A small network was shown many inputs. Here are its activations along a few directions, one row for each input.
In each table, some parts of the input vary, and every possible input appears once, in random order.
A made-up example of a description, with smaller parts first: one of 6 places along a line, together with either a single point or one of 9 places around a ring or (one of 3 separate values, together with one of 8 places around a ring).
Shared parts are said once, and a part with two or three values counts as separate values.

Other details of the inputs vary at random and push rows far along two fixed directions, the same in every table; ignore that.

Rows:
R1: [-22   3  -3  69 -51 -14 -43 -21  -8  31 -53  15 -14  22  46]
R2: [ 36  -6 -22  -1  31  -1  22   5   3 -48 -12  16  23 -14  -3]
R3: [ 10  -1 -18  54 -24 -13 -26 -10 -17 -13 -50  21   4   5  40]
R4: [-33  17  -6  45 -30   3  -6 -31  22  32  -9  -7 -22  21  10]
R5: [  7  -9  15 -35  29   2  20  12   7 -12  21  -2  15 -14 -23]
R6: [ 73 -39 -19   0  31 -23   2  30 -33 -88 -40  34  45 -39  12]
R7: [-24  21  -8  32 -34   4 -22 -17  -4  32 -12  -5 -23  23  23]
R8: [  2   4 -22  58 -33 -10 -22 -17 -12  -8 -38   9  -8   8  33]
R9: [-32  19  22 -53  14  22  23   1  21  37  62 -31 -17   8 -39]
R10: [-30   6   9  33 -41  -6 -28 -14  -6  34 -11  -7 -22  14  19]
R11: [-28  -7   1  90 -48 -21 -34 -34  16  30 -68  23  -6  20  43]
R12: [ 34 -12 -24   6  22  -2  23   1   7 -50  -9   9  16 -16  -8]
R13: [ -6   6 -18  50 -16  -3  -2 -24  14  -2 -27   8  -4  10  16]
R14: [-27   1  13  25 -38  -6 -32  -7  -5  42 -20   1 -17  19  22]
R15: [ -3  13   6 -47  10  16   8  14  -9  10  42 -20 -11   2 -19]
R16: [-28  21  -9  27 -20  11  -1 -23  22  34  -3  -6 -21  26   7]
R17: [ -7   6  13 -46   6  11   8  13 -10   8  47 -25 -12  -5 -24]
R18: [ -8   3 -16  53 -20  -6  -2 -26  15  -4 -25   4  -6   6  14]
R19: [  2 -15  12  -8  -9  -8 -13  11 -12   3  -4   0   0  -4   2]
R20: [-37  18  22 -19 -21  11 -17   0  -3  54  25 -18 -24  20  -1]
R21: [-15   3  25 -43  21  11  11  11  13  26  26  -4   4   4 -19]
R22: [-32  16  33 -61  20  21  16   9  17  47  51 -19  -8  11 -31]
R23: [ 10   3  -1 -31  30   9  24   7   8 -15  23  -3  11  -8 -21]
R24: [-16   9  16 -36  17  12  20   2  14  15  40 -17  -4  -1 -28]
R25: [-48  21  23  -6 -13  12  -1 -15  22  57  26 -18 -20  21 -10]
R26: [ 15  -2 -20  10  -8   0   2   0  -7 -21   0  -7  -8  -4   1]
R27: [ 61 -31 -26  23  35 -20  20   7  -8 -92 -37  30  44 -40   4]
R28: [ 20   2 -13 -31  13  10  14  14  -8 -20  25 -12  -4  -6 -16]
R29: [ 29  -5 -22  -3  24   3  23   3   8 -39  -3   8  14 -10  -8]
R30: [-23   5 -10  92 -62 -18 -47 -30  -9  25 -64  16 -16  22  55]
R31: [-46  24  21  -8 -10  14  -2 -14  20  58  21 -13 -18  24  -5]
R32: [  1   5 -18  55 -30 -10 -25 -15 -14  -5 -41  13  -5   8  36]
R33: [  4   8  -4  -6  -1   4  -6   5 -14  -2   2  -1  -2   2   7]
R34: [-16   0   3  41 -16  -8 -11 -18  12  14 -29  12   2   8  18]
R35: [-17   6  21 -38  18  11  18   4  14  18  38 -15  -2  -2 -27]
R36: [-26   3  17   5 -28  -1 -26   0  -4  44  -7  -2 -16  18  13]
R37: [  9  -1   5 -33  31   7  24   8   7 -16  24  -3  13 -12 -22]
R38: [ 71 -24 -39  12  25 -14  11  17 -27 -93 -31  23  32 -32  10]
R39: [ 13 -18   7  -9  -1 -10 -11  15 -15  -9 -10   7   7  -8   4]
R40: [ 32 -28   4 -11  31 -12  12  17   1 -38 -20  23  33 -21  -4]
R41: [-21  15  29 -74  12  21   4  22  -7  40  58 -25 -14   8 -27]
R42: [-24  14  28 -71   8  19   8  18  -6  35  67 -34 -19   2 -34]
R43: [-48  11  30  -8 -15   8  -5 -11  22  60  20 -15 -18  19 -10]
R44: [ -9 -10  14   2   2  -5   3  -2  11   6  -3   3   6  -3  -5]
R45: [  7 -19  20 -35  25  -2  15  16   9  -6  14   1  15 -14 -22]
R46: [ -4  -2  23 -55  11   9  -3  26  -9  23  27  -8  -2   3 -14]
R47: [ 18  -1   6 -48  23   6   9  24 -18 -17  27  -6   8 -13 -15]
R48: [ 74 -29 -25 -30  45 -10  24  32 -30 -98   1  11  36 -46 -14]
R49: [  3 -16  -3  56 -14 -18 -17 -13   8  -4 -60  31  15   4  32]
R50: [ 16   5 -18   1   0   3  -1   4 -12 -17  -4   2  -1   1   8]
R51: [ -5   6  -4   8   5   3  10 -10  12  -1   2  -1   1   2  -4]
R52: [  0  -3  -1  28 -20  -9 -26  -1 -14   7 -34  15   0   8  28]
R53: [-35  21   6  20 -16   7  -6 -21  18  41  -1  -3 -14  22   8]
R54: [ 43  -7 -29  -7  18   1  10  14 -15 -49  -8   8  12 -12   2]
R55: [ -1 -10  -5  52 -34 -18 -31  -9 -14   0 -45  15  -2   4  33]
R56: [-16   0  27 -42  19   9  13  10  14  24  30  -9   3   1 -24]
R57: [-46  21  15   1 -17  13   4 -20  24  49  30 -24 -27  19 -14]
R58: [ 12   3 -30  58 -27  -9 -19 -15 -11 -18 -43  13  -5   7  34]
R59: [-37  23  14 -13 -23  13 -12  -5  -2  48  31 -25 -29  19  -4]
R60: [  0   3 -17  43 -27  -7 -17 -13 -11  -6 -23   2 -10   4  23]
R61: [ 24  -7  -9 -34  33   8  34  11  10 -35  29  -9   9 -17 -31]
R62: [  6   4 -17   7 -11   4   0  -2  -5  -7   4  -9 -13   3   1]
R63: [-21  11 -27  94 -46  -8 -19 -43  20  16 -53  12 -18  25  38]
R64: [  5   6 -30  56 -32  -5 -17 -17  -5  -6 -36   7 -13  13  31]
R65: [ 74 -31 -27   4  32 -20   6  25 -34 -95 -35  30  43 -40  12]
R66: [ 15   0 -16   5  -4   0   1   2 -11 -21   1  -4  -4  -5   2]
R67: [ 44 -16 -14 -15  22  -8   9  19 -24 -58  -2   7  21 -27  -3]
R68: [ 21 -13  10 -49  43   3  31  19   3 -34  31  -4  22 -26 -33]
R69: [ 33 -14   7 -64  36   3  20  33 -22 -41  39 -10  16 -30 -30]
R70: [-37   9  19  15 -17   2 -11 -14  18  48  -6   0 -10  20   7]
R71: [-4  6 -1  7  7  2  7 -8 10  0 -3  4  5  1  0]
R72: [-33  18  30 -60  19  22  19   6  18  44  57 -24 -10  10 -34]
R73: [-30   5  26 -70  24   7  14   3  23  60  56 -22 -13   5 -48]
R74: [ -6   6 -17  42 -33  -4 -15 -16  -6   1 -16  -5 -18   8  18]
R75: [-38   8  27 -16 -26   5 -17   0  -2  53  25 -22 -26  15  -6]
R76: [-33  14  34 -61  19  20  17   9  18  46  54 -22  -9   9 -34]
R77: [ -7  -9   1  51 -17 -14 -19 -14  10  12 -53  27   9  11  31]
R78: [  9 -12  -7 -13   0 -17 -14   4 -11  12  -4   3  -3  -6  -6]
R79: [ 10   5  -1 -31  31  10  23   7   8 -14  20  -1  11  -6 -18]
R80: [ 63 -22 -36  22  36 -13  22   6  -5 -86 -39  31  40 -29   7]
R81: [-8 -6 10  7  2 -5  4 -6 10  2 -3  2  5 -5 -4]
R82: [ 76 -36 -12 -41  51 -14  20  41 -34 -95  -4  19  46 -48 -12]
Description of these inputs: one of 2 separate values, together with either a single point or (one of 5 places along a line, together with one of 8 places along a line).
Changing only the choice among 2 separate values turns R65 into R25. The same change can be made to R62. Which row results?
Answer: R12
Changing only the choice among 2 separate values turns R78 into R73. The same change can be made to R39. Which row results?
Answer: R11
Changing only the choice among 2 separate values turns R4 into R66. The same change can be made to R24. Which row results?
Answer: R67
A walk changes only the place on the line of 5. It starts at R41 and steps to R20. List the rest of the walk in order.
Answer: R30, R82, R10
A walk changes only the place on the line of 8. It starts at R40 and steps to R56. List the rest of the walk in order.
Answer: R34, R25, R37, R51, R13, R63
Change only the choice among 2 separate values in R15. List by row number the other rows that result.
Answer: R23

Rows:
R83: [-13   9  21 -84  39  16  30  16  12  24  72 -25  -5  -7 -51]
R84: [ 24 -17  11 -41  32   5  16  26   0 -28  17   0  17 -18 -15]
R85: [ 52 -14 -23  -4  37  -7  16  16 -13 -63 -18  19  33 -21   6]
R86: [ 20 -12  -5 -10  -3 -10 -12  10 -12 -12  -9   9   6  -6   0]
R87: [ 15  -8  -1 -11  15  -6  -4   2  -6  -7  -2   5   7 -10  -1]
R88: [-12  18  11 -35  -8  11  -6  12 -15  20  28 -13 -15  12 -12]
R89: [ 26  -6 -14  13   9  -1  -2   3 -10 -25 -20  11  10   1  15]
R90: [  8  -8   2   5  12  -5   9   4   0 -15  -9   5  17 -10   2]
R91: [-34  11   4  15 -22   3  -9 -20  21  48   3 -10 -20  21  -2]
R92: [ 55 -18 -19 -13  22  -6   2  26 -28 -65 -16  19  26 -21   3]
R93: [-23   6  11 -27 -11   6  -2   1 -17  24  53 -39 -33   1 -17]
R94: [-28  22  -2  39 -32   3 -25 -22   2  39 -14   2 -19  23  29]
R95: [-11   6  35 -84  28  18  17  29  -7  17  66 -21   4 -14 -37]
R96: [ 11  -8 -12  25 -21 -19 -20  -3 -18  -9 -38  14   5  -6  20]
R97: [  6  -9  -2  33 -21 -16 -15   2 -21 -16 -36  15  12 -10  23]
R98: [-44  20  13  25 -20   5   1 -29  22  35   5  -9 -18  14  -4]
R99: [  1   8 -15  40 -13  -5 -15  -9  -7  -1 -31   9   0  10  27]
R100: [ 31 -21 -11  26  15 -15  10   4  -4 -48 -34  20  29 -18  15]
R101: [  7 -11 -12  29 -29  -9  -8  -3 -14 -11  -5 -13 -18  -6  12]
R102: [ 34  -2   1 -73  46  10  21  36 -22 -37  40   0  19 -24 -26]
R103: [ 57 -23 -30  18  34 -21  17   2  -6 -80 -36  31  34 -33  -3]
R104: [  5   4  -9  18 -14  -2 -14   1 -10  -2 -18   7  -2  11  19]
R105: [-23  18   0   2 -12  15   5 -10  19  29  10 -10 -15  19   2]
R106: [-11   5  27 -71  32  19  34  19  18  12  65 -23   3  -6 -45]
R107: [-10   0  -6  53 -17  -7  -2 -25  19  -8 -32  10   2   5   9]
R108: [ 12 -13   6  -4  -5  -3  -7  17 -11 -20  -9   9  11 -11   3]
R109: [-26  23   7 -27  12  16  20  -5  16  26  35 -24 -15  16 -24]
R110: [ -6   8 -23  62 -25   1  -7 -27  17  -5 -40  14  -5  14  24]
R111: [-39  19  30 -35  10  18  15  -7  19  41  45 -25 -14   3 -26]
R112: [-23   9   3   8 -10  -1  -9 -13   9  36   3  -5 -13   8   2]
R113: [-23   4   7   0 -13   5  -5  -8  15  39   6  -8 -19  15  -1]
R114: [ 18   4  12 -84  42  20  19  35 -15 -12  54 -18   7 -11 -35]
R115: [  3   6   3 -32   2  16   3  16  -4   6  19  -6  -2  -1  -8]
R116: [ 50 -28 -10   2  38 -18  13  18 -20 -72 -25  26  41 -35  10]
R117: [ 40 -20 -19  -9  26  -7  24   9   6 -54 -12  18  26 -26 -17]
R118: [ -9   3   8 -33  -4   5   1   9 -12   9  49 -39 -23  -7 -22]
R119: [ -4  -8   1  42 -25  -8 -18  -3  -3   0 -35  14   1   3  26]
R120: [ 48 -28  -5  -8  25 -10   8  24 -18 -60 -18  20  36 -30   1]
R121: [ -4   0   8 -34  10   0  -3   9 -10  14  18  -6  -3  -5 -11]
R122: [-12  -4  -8  68 -26  -9 -10 -23  17   0 -46  16   0   8  28]
R123: [-42  18  12  25 -21   5   1 -27  24  34   4 -11 -16  17  -6]
R124: [ 56 -29 -13 -26  23 -10   3  26 -18 -59 -14  21  27 -30  -5]
R125: [ 4  5 -6 13 -4 10 -3 -4  8  1 -9  3 -2  9 12]
R126: [ -1 -10  15 -12  10   3   7   7  -2   4  12  -2   3   2  -4]
R127: [ -6  -2   3  42 -28 -14 -26  -7 -18  -2 -33  15  -1  -1  27]
R128: [ -6  14   0 -23  18  13  15   0   5   5  23  -9  -1  -1 -11]
R129: [-13   0  -3  47 -28 -14 -30 -19  -6  23 -38   6 -15  18  27]
R130: [ 13  -3 -18  25 -23  -4 -15   5 -17 -19 -32  16   5  -2  24]
R131: [-32  13  -6  44 -30  -4 -12 -33  23  35 -16  -1 -18  19   4]
R132: [ 19   3  -5 -34  33   8  24  11   3 -23  22  -4  13  -7 -17]
R133: [  0  -2  -3  -8  10   2  13  -8  15   1   9  -5  -1   2 -21]
R134: [ 13  -9   7 -18  30  -2  16   9  -3 -23   8   3  18 -19  -8]
R135: [ 15   6  -6 -14   2  -2  -6  15 -26 -21   2   9   4  -7   3]
R136: [ 16 -14  12 -36  29   6  24  20   5 -21  18  -2  16 -14 -17]
R137: [ 50 -23 -22  -2  37 -18  18  10  -4 -62 -20  20  32 -27  -7]
R138: [-9  0  2 -5 -3 -3 -2 -2 12 23 10 -1 -7 12 -4]
R139: [ -6  13 -14  25  -3   1  10 -20   8  -6  -7   9  -1   6   6]
R140: [-28  20   2   2 -11  13   7 -17  22  31  19 -12 -18  23  -7]
R141: [-20   6  18 -46  -3  10  -3   8   3  43  35 -19 -15   8 -19]
R142: [-20   0 -10  62 -54 -12 -29 -25 -10  18 -17 -16 -33  14  27]
R143: [-33   7   8   9 -26   4 -16 -10  12  52   1  -9 -24  21   6]
R144: [ 16 -12  11 -24  21  -2   5  18 -14 -20   6   0  16 -15  -9]
R145: [  2  -4   5 -20   8  -3   1   4   0  11   9  -3   2  -2  -7]
R146: [-27   7  21 -30  12  16  26   0  23  19  39 -19 -13   9 -33]
R147: [ 21 -11  -6   4   2 -15 -16   3 -22 -21 -21  13   5 -10   8]
R148: [-41  16  15  23 -20   4  -4 -22  20  41   3 -11 -16  19   3]
R149: [-29  18   4  10 -25  14 -13  -7   8  42   4  -9 -23  26  13]
R150: [-20   7   3   8 -11   0  -9 -11  11  37   1  -8 -12  11   0]
R151: [  2   5 -17  45 -15  -3 -14 -15   4  -1 -32  11  -1  14  28]
R152: [  0  -9  -8  33 -26 -11 -22  -8  -2   8 -36  13  -6   6  23]
R153: [-40  15  21 -47  -1  20  12   0  27  60  50 -28 -26  16 -32]
R154: [-27   6   0  35 -36  -5 -27 -21  11  46 -19   1 -18  22  19]
R155: [ 50 -19 -38  50  18 -14   6  -4  -8 -70 -57  31  30 -13  26]
R156: [ -5  16   6 -46  24  16  16  11   0   9  39 -13  -2  -1 -18]
R157: [ -5  -3   1  49 -19 -13 -16 -12   0   2 -36  12   5   3  28]
R158: [-31   6  13  36 -46  -3 -30 -12  -4  36 -17   0 -17  20  20]
What do these inputs look like to the network?
Answer: one of 4 places along a line, together with either a single point or (one of 3 separate values, together with one of 6 places along a line)
Changing only the place on the line of 4 turns R101 into R142. The same change can be made to R117. Which row results?
Answer: R133
Changing only the place on the line of 4 turns R144 into R95. The same change can be made to R150. Which row results?
Answer: R112
Change only the choice among 3 separate values in R154. List by row number the other rows that result.
Answer: R89, R126
Change only the place on the line of 4 in R154. List by row number the other rows that result.
Answer: R87, R143, R145
Change only the choice among 3 separate values in R104. List by row number the other rows that result.
Answer: R120, R141

Rows:
R159: [-23   6  16 -22   5   9  13  -4  18  26  32 -17  -9   4 -22]
R160: [ 12   4  -7 -12  11   6   8   7  -5 -15   6   0   5  -3  -2]
R161: [ 19  -9  -4 -17  15  -1  12  10  -7 -28  12  -4   8 -16 -12]
R162: [-41  18   7  30 -19   6  -5 -27  30  50  -9   0 -15  27   8]
R163: [ 47 -33  13 -59  43 -10  12  42 -25 -50  12  10  34 -37 -20]
R164: [-41   9   9  36 -24  -1  -6 -29  29  45  -9  -3 -16  19   5]
R165: [-14   3  24 -34  -1   5 -13  15 -10  32  15  -4  -4   8  -2]
R166: [  9   3  -5  -9  15   6  11   3   2 -13   4   3   7  -3  -4]
R167: [ 33 -10 -13  -6  33  -2  21   8   3 -45 -11  17  27 -17  -5]
R168: [-12  16  10 -51   4  17   2  14  -8  26  43 -22 -18  10 -18]
R169: [-28  10   2  26 -36   0 -19 -16   0  32  -1 -13 -25  15  11]
R170: [ 20 -15 -26  75 -18 -22 -11 -20  -2 -40 -59  25  13 -10  32]
R171: [ -9   3   6 -22  -9   4  -5   7  -9  17  26 -19 -17   2 -11]
R172: [ 26  -5 -32  64 -19 -16 -20 -11 -15 -35 -60  26  10   0  41]
What do these inputs look like to the network?
Answer: one of 2 separate values, together with either a single point or one of 6 places along a line
Changing only the choice among 2 separate values turns R162 into R164. The same change can be made to R172. Which row results?
Answer: R169
Change only the choice among 2 separate values in R163. List by row number the other rows that result.
Answer: R165
